Each row below holds a small network's activations on one input, seen along a few directions.
Each table varies a few parts of the input and shows all the possible inputs, shuffled.
Descriptions start from the smaller parts, as in this example, which fits no table here: one of 4 places along a line, together with either a single point or one of 9 places around a ring or (one of 3 separate values, together with one of 8 places around a ring).
Shared parts are said once, and a part with two or three values counts as separate values.

Other details of the inputs shift rows strongly along two fixed directions, in all tables alike. That doesn't count.

Rows:
x1: [ 38 -11  12  21 -23   8   1 -37 -16 -17 -16   5]
x2: [-58  50  14 -32 -16 -35 -41  56  43  37  18  -5]
x3: [ 22 -19   9 -10   9  -3   8 -38 -43 -14   1 -18]
x4: [ 19 -33  16  12  -3   7  32 -24 -22 -26   7  -3]
x5: [ 27 -25  -2  18  -6   8  29 -14 -33 -18  18  12]
x6: [  5  16 -60  -6  92  21  -3   4  48  12 -22  -2]
x7: [-22   2 -79  17  64  35  -1  19  45  15 -33   8]
x8: [-15  25  48 -22 -71 -31 -26   9  -9  23   9  -9]
x9: [ 28 -25   0  18 -16  10  10 -24 -22 -23  10  18]
x10: [-17  14  44 -41 -42 -31 -24  31 -40  20  35 -10]
x11: [-22  14  47  -2 -79 -25 -10  29   0   5   6   6]
x12: [-51  52  27 -18 -31 -30 -36  59  64  33  -8  -5]
x13: [ 34 -16  10  19 -28  13   7 -33 -14 -20 -17  10]
x14: [ 26 -24  24   0   8   0  18 -37 -22 -23   5  -4]
x15: [-56  49  28 -19  -5 -34 -19  74  45  25  24   4]
x16: [ 39  -8  10  13 -19   6  -5 -44 -19  -8 -14  -2]
x17: [ 14 -33   7  18  -6   4  36 -22 -28 -25   8  -6]
x18: [-20  17  50  -6 -56 -34 -20  22  -9   2  33  10]
x19: [ -6  10 -47   3  94  18   7  -3  55  -2 -32 -15]
x20: [ -5   8 -53  -7  92  17   4  -4  50   4 -34 -18]
x21: [ 32 -26   8  13  -3  10  25 -16 -27 -19  18  15]
x22: [  2  18 -61  11  80  22 -15  -2  60   6 -26   1]
x23: [ 34  -4  -1   1 -21  12  -9 -47 -32  -1 -14 -12]
x24: [-15  19  57 -23 -40 -39 -13  24 -22  11  41   4]
x25: [-17   3 -78  18  63  31   3  16  55   7 -30  11]
x26: [-23  13  48  -9 -60 -28 -15  27  -6   0  33  14]
x27: [ 34  -9  -3  -7 -23  20 -12 -42 -37   3 -16 -18]
x28: [  7  13 -50   4  92  25   2   8  60   3 -21   7]
x29: [ -2  15 -73  -8  76  33 -25   3  42  15 -29 -14]
x30: [ 23 -24  -9  22 -20   8  14 -23 -28 -23  10  15]
x31: [ 26 -18  -4  26 -35  12  16 -27 -22 -19 -17   8]
x32: [-71  34   9 -19 -16 -29  -8  87  39  36  22   6]
x33: [-76  45   5 -12 -43 -22 -21  75  53  37 -13   2]
x34: [ 33 -21  13   9   1  10  21 -21 -26 -21  17  16]
x35: [ 23 -22  22  10   6   0  22 -33 -24 -26   6  -4]
x36: [ 20 -28  20   8   1   7  28 -29 -22 -28   6  -1]
x37: [ 24 -26   6 -17   8   2   3 -31 -47 -11  -1 -23]
x38: [ 30 -11  -5  -3  -5   6 -12 -42 -40  -7  10  -3]
x39: [-81  45   4 -13 -42 -17 -24  76  43  45 -17  -2]
x40: [ 19 -34  -6  12  -4  13  22 -12 -48  -2  10  12]
x41: [ 36 -17  10   8  -6   4  -3 -37 -19 -17  10  13]
x42: [-46  -8  46 -12 -54 -31   8  37 -29  16  23 -10]
x43: [ 33 -12   2 -10  10   2   1 -31 -47  -7  13  -2]
x44: [-22  -8 -63  15  77  27  24  16  53   4 -33 -10]
Description of these inputs: one of 4 places along a line, together with one of 11 places along a line.
The inputs of x10 and x37 match in every part but the place on the line of 4. If x28 is changed in the same way as x10 into x37, which row does it become?
Answer: x14
Change only the place on the line of 11 in x11. List by row number the other rows that result.
Answer: x1, x8, x12, x13, x16, x23, x27, x31, x33, x39
Change only the place on the line of 4 in x8. List by row number the other rows that result.
Answer: x2, x6, x20

Rows:
x45: [ 45  -6 -61   8  98  36   6 -49  18  -6 -38 -13]
x46: [-24  -9  28 -12 -83 -19  -2  16 -55  19  24  -4]
x47: [-57  28  -2   7  -4 -13   4  65  57  15  -9   0]
x48: [ 32 -25 -10  17  15  17  26 -21 -23 -19   3  15]
x49: [ 22  -6  42  -4 -39 -15  -9 -25 -38  -9  24  -1]
x50: [ 38 -18  -6  20   0  13   5 -46  -8 -19 -10  13]
x51: [ 26 -30  -8  -5  39  12  17 -31 -30  -9   2  -5]
x52: [-35  43   2 -12   4 -15 -23  54  62  24  -3   4]
x53: [-32  43 -12 -24  29 -12 -26  36  53  17  -6 -17]
x54: [  9  -8  60   7 -83 -16   2 -14 -27 -13  12  10]
x55: [  6  -2  -9  -2 -32  10 -18 -13 -27  10 -18  -3]
x56: [-56  29  -2 -14  22 -16 -13  60  44  21  12  -5]
x57: [  9 -19  34 -16 -26 -14   8 -11 -48 -14  31  -3]
x58: [ 19 -20 -56  30  61  31  24 -22  21 -17 -24  12]
What is each input in this table made of?
Answer: one of 2 separate values, together with either a single point or one of 6 places along a line
Change only the choice among 2 separate values in x46. List by row number the other rows that result.
Answer: x55
Change only the choice among 2 separate values in x54. List by row number the other rows that result.
Answer: x47
Change only the place on the line of 6 in x49. List by row number the other rows that result.
Answer: x45, x50, x52, x53, x54

Rows:
x59: [ 51  -7  40  17 -21   2 -16 -38  -2 -31  13  35]
x60: [-21  36   8  -8 -45 -11 -31  41  25  27  -2   5]
x61: [-33  33   2  -3 -44 -21 -38  29  24  28   0   7]
x62: [-34  29  22 -41  -8 -24 -28  31   9  20  12 -31]
x63: [ 38 -13  33  22  11 -11  22 -17 -25 -32  50  23]
x64: [ 48   0  45 -15  12 -26   2 -44 -23 -33  20  -1]
x65: [ 10 -32  -3   4 -11   4  14 -17 -51 -17  32  14]
x66: [-55  10  22   1 -34 -27   1  38  22  11  -7 -11]
x67: [ 34  -8   3  15 -42   8  -8 -37 -35   1  -5  18]
x68: [ 23 -19  18 -16  -5  -9  -9 -46 -50  -1   8 -20]
x69: [-19  32 -57   9  22  18 -30  13  56  14 -29   4]
x70: [ 35 -15  23 -20  -6  -1  -2 -34 -48  -3   6 -22]
x71: [-42  11   3 -18 -12 -16  -5  57   5  12  34   5]
x72: [  8 -20 -60  28  60  41  29 -14  39 -22 -50 -13]
x73: [  3 -30  16  18 -34   2  24 -29 -31 -26  -6  -7]
x74: [-46  16  30  -3 -34 -16  13  47  21  14 -12  -8]
x75: [-36   8 -30  16  37  11  16  25  53  10 -42  -8]
x76: [ 23 -29   6   3  -8   8  25  -7 -52  -6  25  20]
x77: [ 36  -9  -1  10 -47  11 -12 -31 -31 -12   0  10]
x78: [-22  39  10  -8 -44  -9 -26  39  23  30  -5  11]
x79: [-44  13  28  -3 -36 -17   8  50  23  10  -8 -13]
x80: [-20   6 -49  -2  57  17   7  46  37  14  -1   7]
x81: [ 16  -2 -61  -5  87  33  -7 -38  20  -3 -32 -27]
x82: [ 28   0 -52  -7  90  36   4 -27  19   7 -40 -20]
x83: [  8 -24 -77  19  83  32  16  -9  16  -3 -13  13]
x84: [ 16 -32   4   5  -7   3  20 -14 -53  -5  26  21]
x85: [ 26 -15  23 -17  -3  -5  -2 -43 -51   3   4 -15]
x86: [-32  21  53  -1 -19 -33  14  30  60  -5  20   4]
What is each input in this table made of?
Answer: one of 4 separate values, together with either a single point or one of 6 places around a ring
The inputs of x62 and x72 match in every part but the choice among 4 separate values. If x85 is changed in the same way as x62 into x72, which row does it become?
Answer: x75
Change only the choice among 4 separate values in x86. List by row number the other rows that result.
Answer: x59, x63, x64
List by row number the other rows that have the choice among 4 separate values in common with x78.
Answer: x59, x60, x61, x67, x69, x77
Change only the place on the ring of 6 in x76. List by row number the other rows that result.
Answer: x65, x71, x80, x83, x84

Rows:
x87: [-49  13  55 -62 -28 -39 -13  37 -44  30  42 -41]
x88: [-56   4  19  14 -59 -17  20  71   7   0  39  31]
x89: [ 56 -32   7  27 -79  16  -5 -86 -73 -18 -30  -2]
x90: [-23  34 -53  11  11  32 -32  15  64  24 -76 -18]
x91: [-40   5 -59  36  55  30  34  63  71  13 -19  29]
x92: [-23  38  24  -9 -91 -12 -43  27   0  44  -9   8]
x93: [ 29 -76  16  45 -54  12  53 -47 -71 -51  28  36]
x94: [-20  38  96 -28 -45 -54 -16  24  28  -2  35 -14]
x95: [-36  16  47 -57 -21 -43 -22  47 -53  42  52 -17]
x96: [ 89 -25  70  10 -18  -8  11 -75 -58 -38  34  22]
x97: [-24  29 -71  11   9  23 -43   6  69  28 -55  -5]
x98: [-55  15  47 -57 -27 -52 -16  31 -48  28  47 -35]
x99: [ 60 -69 -64  61  58  63  76 -40  -8 -41 -39  28]
x100: [ 72 -33  64   9 -24 -16   2 -88 -53 -56  38  15]
x101: [-48  -5 -51  37  49  24  38  60  79  -1 -35   2]
x102: [-11  38 -77  10   8  30 -40  16  64  31 -48   0]
x103: [ 72 -29  68  10 -24 -20  17 -89 -53 -52  27   3]
x104: [-37  16  52 -67 -24 -43 -13  46 -49  36  41 -26]
x105: [-56  -2 -59  39  50  15  37  53  76  -2 -29  10]
x106: [ 54 -55 -76  -4 109  44  12 -80 -51 -22  -7 -18]
x107: [  0  47 -16  -2  74  -3 -25  22  84  -8   0   7]
x108: [ -9  42  94 -33 -41 -55 -16  32  23   4  34   2]
x109: [-27  18 -54 -35  82   2 -22  36   9  27  12 -22]
x110: [ 82 -28 -75  35  29  73   6 -83 -12 -14 -82   6]
What is each input in this table made of?
Answer: one of 4 separate values, together with one of 6 places around a ring
The inputs of x87 and x94 match in every part but the choice among 4 separate values. If x109 is changed in the same way as x87 into x94, which row does it become?
Answer: x107
